Each row below holds a small network's activations on one input, seen along a few directions.
In each table, some parts of the input vary, and every possible input appears once, in random order.
A made-up example of a description, with smaller parts first: one of 5 places around a ring, together with either a single point or one of 11 places around a ring or (one of 2 separate values, together with one of 6 places along a line).
Shared parts are said once, and a part with two or three values counts as separate values.
In the rows, 128 means zero.

Other details of the inputs vary at random and push rows far along two fixed directions, the same in every table; ignore that.

Table:
r1: [143 134 142 124 152 101 134  94  94 189 113]
r2: [103 156  84 129 108 184 111 152 164  98 131]
r3: [ 87 130 168 114 143  85 117 125 115 144 151]
r4: [145 137 100 141  84 195 133 144 137  89 116]
r5: [241 142  38 181 234 121 170  89 140 159  79]
r6: [136 141 136 126 169  75 137 129 110 167 141]
r7: [106 115 193 124 130  89 109  82  80 165 123]
r8: [147 125 163 134 172  52 135 108  99 169 148]
r9: [134 141 123 124 160 105 132 125 104 176 128]
r10: [ 77  99 202  95  60 122  97 117  81 124 128]
r11: [116 131  89 114 111 161 124 173 170  73 131]
r12: [ 96 125 173 112 127 111 113  93 100 168 120]
r13: [131 119  98 136  85 164 121 142 173  66 121]
r14: [115 129 139 118 119 130 137 166 127 124 147]
r15: [ 59 117 166  82  66 147  99 156 110 115 142]
r16: [129 120  96 126 102 158 121 159 175  61 139]
r17: [124 112 163 126 119 110 134 144 119 125 156]
r18: [123 106 177 131 112 101 138 117 103 140 139]
r19: [232 115  18 153 252 143 181  97 171 146  57]
r20: [124 146 100 156  94 164 111 130 177  73 129]
r21: [119 148  98 147 108 158 112 147 179  68 149]
r22: [121 141  90 124 101 193 133 173 147 105 131]
r23: [117 126 144 113  98 157 134 130 111 142 119]
r24: [149 117 173 142 167  44 139  81  87 186 131]
Description of these inputs: one of 4 separate values, together with one of 6 places around a ring.
Q: The inputs of r13 and r11 match in every part but the place on the ring of 6. If r18 is changed in the same way as r13 into r11, which row does it become?
A: r14
Q: A walk changes only the place on the ring of 6. It starts at r9 and steps to r6. List the rest of the walk in order.
A: r8, r24, r5, r1
Q: Which other rows does r5 become when the choice among 4 separate values takes its other values? List them by row number.
A: r4, r7, r10
Q: A walk changes only the place on the ring of 6. It starts at r2 and steps to r12. List the rest of the walk in order.
A: r7, r20, r21, r3
